Each row has a name. Each question is about the rows just above it.

[-51.5  51.6 -37.1 -32.6  41.1  46.5  45.9  28.9  10.1  70.2 -21.7] -> N
[-41.3  31.6 -24.3 -21.1  36.5  38.4  31.6  20.9  31.6  56.7 -24.4] -> Y
[ 19.6 -13.1  21.5  -5.6  57.4  42.3  -1.5  39.4  -3.2   7.3 -12.9] -> E
[ 22.6   9.3 -11.4   1.2 -44.5  -2.8  19.0 -20.6  12.0  39.7  87.7] -> G
[ 21.4  -5.2  13.0 -33.5  38.0  13.8 -55.2  18.3 -40.6 -51.7 -38.1] -> B
[  9.2  -5.1   2.4 -45.3  38.5  14.4 -58.5  16.1 -49.2 -49.2 -47.9] -> U
[ 47.3  -2.1  29.4  33.3 -17.5  -6.4   7.8  -2.1  25.7  -5.1  55.3] -> L
[ 45.0 -19.8  50.6  33.9  20.0 -11.4 -27.7  15.9   8.4 -64.0 -19.9] -> J
[ 19.6  29.5  21.5  -5.6  57.4  -5.3  -1.5  39.4  -3.2   7.3 -12.9] -> A
[-37.7  33.0 -24.3 -25.3  34.6  36.3  23.9  19.2  -6.4  49.8 -23.7] -> R
[-51.5  51.6 -37.1 -32.6  41.1  52.3  43.6  24.7  -3.2  85.4 -14.7] -> P
How many times does Y hold [31.7]? | 0
Times [-5.3] occurs in B: | 0

[ 63.3  -4.5 -28.4  31.5  31.5  52.1 -35.1 -28.5 -28.5  31.5  -9.6 -24.2
 -28.5 -39.1 -28.5  30.1] = Q
[ 70.1  52.2  26.8  16.5  10.4  64.5 -32.0  26.4 -32.0  24.4  45.8  26.8
  26.8 -35.7  26.8 -32.0] = X
[ 58.4 -16.0   4.1   7.5  63.1  56.8 -12.6 -27.9 -68.1  65.4  15.8 -26.8
  68.4  53.9 -19.0  48.8] = T
[  3.8  58.8  51.1  72.0  19.4  19.6  65.5  66.6  65.3  29.6  57.6  64.8
 -14.8  14.7  19.6  16.3] = H
[ 50.1  39.6   7.4  -0.6 -25.2  50.6 -36.4  20.3  17.3 -19.1  29.4   7.4
 -25.2 -50.6  26.9  16.9] = F
[ -9.6 -70.6 -65.6 -70.6   4.5 -68.2 -70.5 -65.4 -70.6  -4.4  58.9 -62.5
  33.7 -26.1 -68.2 -23.1] = D
[  3.4  29.7  43.4   6.6  26.3  22.8 -69.8  11.5  10.3 -70.7  23.4  13.5
 -71.3 -70.2  14.8  -6.0] = V
[ 41.8  -8.4  -8.7  -8.7  68.6  22.8  51.2  10.9  63.2  64.1   1.2 -11.5
  63.2  48.9  -8.7  18.0] = W
Times [26.4] occurs in X: | 1
Count of [26.8] in X: | 4
Times [-28.4] occurs in Q: | 1
Times [7.3] occurs in F: | 0
How many times does W hold [63.2]? | 2
Times [-68.2] occurs in D: | 2
Times [58.7] occurs in H: | 0

[-27.1   4.6  19.1 -11.0 -25.9   6.0  -8.6 -18.3   0.3  -2.2  -0.5   3.1
   1.0  21.7 -24.4  12.4 -29.1]  S
[ 19.0   7.3   3.2  -5.0  -7.0  27.7  19.0 -13.2  22.1  10.2  25.2   3.4
   3.3  32.3  21.7  11.5 -17.4]  K
[ -9.8 -47.4   6.2 -32.1 -18.4  11.0 -38.2  11.9  -4.3  -3.6  19.5   6.1
  -6.5 -40.1  24.0  44.8   9.8]  Z
[ 71.0  20.6  -6.6 -13.6  25.6   3.2  20.6  42.6  -4.4  20.6   3.2  26.2
  11.2   3.2   6.1 -45.1 -39.8]  M
[ 11.7   7.3   3.2  -5.0  -7.0  27.7  19.0 -13.2  22.1  10.2  25.2  -8.9
  21.6  32.3  37.2  11.5 -17.4]  C
Times [6.1] occurs in M: | 1
Times [3.2] occurs in M: | 3
Count of [3.3] in K: | 1

[-35.0  20.2  25.3 -38.3 -14.3  22.5  21.0  25.3] = Pokep
[ -1.8 -21.9 -21.9 -21.9  -1.8  -1.8  -1.8  -1.8] = Kuz
[-38.5  25.4  34.2 -47.1 -22.2  34.0  24.2 -22.0] = Mipi
[ -1.9 -21.7 -24.9  40.0 -24.5 -15.2 -26.2  16.3] = Zira
[-34.1  13.7  27.9 -26.7 -53.9  -1.7   0.2 -28.6] = guke
[ 11.3  -3.6  -8.5   7.2  65.2 -19.6   2.2  10.7] = mitif
[ 22.8  -9.1 -16.8  17.0  -9.7 -29.2  -0.8  18.6] = Vom
[-38.4  68.4  20.3 -23.4  35.0  68.4 -13.8 -39.1] = Bifa
[-14.0   5.6  12.7 -10.0 -52.9  22.8  -1.1 -12.4] = pur
How many times does pur hold [12.7]? | 1
Count of [-1.8] in Kuz: | 5
How many times does Bifa hold [-38.4]? | 1
How many times does Kuz hold [-21.9]? | 3
How many times does Kuz hold [-1.7]? | 0
Times [20.3] occurs in Pokep: | 0

[  5.0 -31.6   5.7 -31.6   3.6  15.8  30.8 -31.7  39.5  39.5   3.6   5.0
  26.0   5.0] : reg
[ 25.0  25.0 -39.0   5.1  25.0  25.0  29.6  41.1  34.2  30.8 -64.6  39.4
  34.2  34.2] : sopi
[-32.8  -4.8  34.1  29.2   8.8  -8.0  37.2  23.4  37.8 -56.1  -9.5  15.0
  35.0  11.7] : zukik
[ 37.1 -22.8 -22.4 -48.3 -12.0 -28.9 -40.9 -27.5 -65.0  77.0 -26.5 -16.8
 -44.4 -18.0] : Sobuk
Times [4.9] occurs in reg: | 0
Times [34.2] occurs in sopi: | 3
How many times does sopi hold [30.8]? | 1
Count of [34.1] in sopi: | 0
How many times does reg hold [5.0]? | 3
Times [-18.0] occurs in Sobuk: | 1

[ 45.8  45.8  45.8   4.3  -2.8 -18.3  45.8  -9.2  44.3] = murif
[ -1.7  29.7  -6.0  46.6  29.7 -50.8  15.2  -0.4  -6.0] = beno
[-8.7  0.5 -4.5  0.2 -5.6 -9.3 16.1 -9.3 -8.7] = fefum
[-15.7  41.1  -9.5  64.3  29.5 -76.4  34.2 -16.7  48.1] = nav
[-8.7  0.5 -4.5  0.2 -5.6 -9.3  5.9 -9.2  8.0] = Mirum
[-12.5  -6.1 -10.6   4.3  10.8 -56.4  -1.6   9.5  11.8] = Vato
[-29.6 -12.4 -17.0  34.6 -14.3 -40.0  -9.4  14.9  -0.7] = Nako
[-12.5   2.0 -10.6   4.3  -2.8 -18.3   5.1  -8.3  12.5] = Vosik
How many times does murif hold [45.8]? | 4
Count of [-6.0] in beno: | 2
Count of [-9.3] in fefum: | 2

[ 24.4  25.7   2.7 -28.2 -22.9  37.6  -2.1] : pulug
[ 34.6  -9.0  -2.8   3.8 -25.8  63.2 -11.5] : rotar
[ 24.4  25.7   2.7 -28.2  29.2  -7.9   1.8] : lil
[-18.6   2.4 -24.3 -17.5 -20.1  -9.1  18.6] : bog
[  2.4 -11.6 -11.6 -11.6 -11.6   2.4 -49.1] : Vifof
[ 24.4  25.7   2.7 -28.2 -22.9  -7.9   1.8] : gub
[-10.8 -35.4  -7.8  41.4 -10.8  49.4  15.8] : rep
Count of [-28.1] in gub: | 0
Count of [-11.6] in Vifof: | 4
Count of [-10.8] in rep: | 2

[ 42.0 -34.8 -34.8 -34.8  42.0 -34.8] : borab
[ 35.4 -37.0 -20.9 -37.0 -20.9 -37.0] : Leriz
[ 35.4 -34.7 -36.9 -34.7  38.0 -34.8] : Luk
Count of [-37.0] in Leriz: | 3
Times [42.1] occurs in borab: | 0
Times [-34.8] occurs in borab: | 4
Times [-34.7] occurs in Luk: | 2
Count of [35.4] in Luk: | 1

[ 62.0  12.3  25.6 -15.7 -47.1 -47.0  31.0  -5.3  -2.9] : tup
[  1.7 -21.4 -26.2 -21.4   7.5   1.7 -24.8   1.7 -21.4] : bura
[  0.1   0.1 -15.8 -15.8   1.6 -47.0  30.5  30.5  -2.9] : zan
Count of [-15.8] in zan: | 2
How many times does tup hold [-47.0]? | 1
Times [1.6] occurs in zan: | 1
How many times does bura hold [1.7]? | 3

[ -1.3  -7.9   7.6  31.9  28.3  30.2  33.7   3.1  -4.1  -9.6 -49.8   6.9
 -10.2  37.9   9.1   6.4  26.5  18.7  46.3 -45.7  13.5   7.9  27.5  12.9
  33.3  38.9   4.4   7.6] -> Sov
[ -1.3  -7.9   7.6  31.9  28.3  30.2  33.7   3.1  -4.1  -9.6 -49.8   6.9
 -10.2  37.9   9.1   6.4  26.5  18.7  46.3 -45.7  13.5   7.9  27.5  12.9
  33.3  44.2  41.0  13.3] -> Tus
[ 36.0 -50.1  57.0  -5.2 -13.3  -8.2  38.1 -44.1   3.5 -41.9 -23.7  34.4
  40.3   1.7 -30.9  44.7 -17.5 -31.8  20.4 -24.8  42.4 -33.6 -13.4 -18.4
   3.2  30.1 -37.2 -31.8] -> zunen
[ 15.4  50.4   9.7  46.2  42.6  53.7  15.2  46.1  45.1  46.2  46.2 -40.9
  48.8  44.0  44.0  46.2  24.3  55.7  32.3  44.6  40.9  58.1  36.6  47.5
  40.9  40.9  55.3  48.1] -> robi
[-15.3  15.5  20.4  18.8  40.5  48.9 -10.4  33.4  45.0  15.2  22.1  21.0
  23.3  24.9  35.4  11.8  43.6  44.9  25.5 -54.8  18.0  42.1  43.4 -26.1
  45.1  22.2  46.3  56.7] -> zusir
[-20.3 -25.0  63.0  -8.6  46.3 -47.2 -14.8 -31.5  19.9 -31.6   7.8  47.6
  47.0 -27.7 -24.3  44.6 -18.4 -41.1 -20.6 -14.0  48.6 -34.9 -21.1 -52.1
 -30.4 -26.4 -34.3 -40.5] -> muti
[-19.0 -19.8 -42.3  41.8  19.0  18.9  34.7   5.5 -23.0 -11.7 -37.0  25.6
 -48.0  27.7  40.8 -26.0  40.9  21.9  40.8 -43.1 -36.4  10.2  30.2  -2.3
  16.9  35.2  -2.8 -11.7] -> sivo
[ -3.2  25.7  58.9 -13.2   1.3   5.7 -42.4  24.3  31.8  16.9  50.8  50.0
  53.6 -19.9  20.8  14.9 -42.4  12.8 -30.7  35.7  55.2  12.4 -18.8  22.2
  -9.4 -44.0  15.2  19.4] -> Fili
[-16.1  24.4 -48.5  27.9  12.2   4.6  37.2 -28.5 -56.1   0.3 -55.0 -44.1
 -48.7  14.8 -11.8 -35.4  24.4  -2.8  24.4 -12.0 -51.2  -9.8  29.5  -0.2
   6.1  24.4  -8.6 -16.9] -> Sefuf
Times [46.2] occurs in robi: | 4
How many times does sivo hold [-26.0]? | 1
Count of [24.3] in Sefuf: | 0
Times [25.7] occurs in Fili: | 1
Count of [40.9] in sivo: | 1

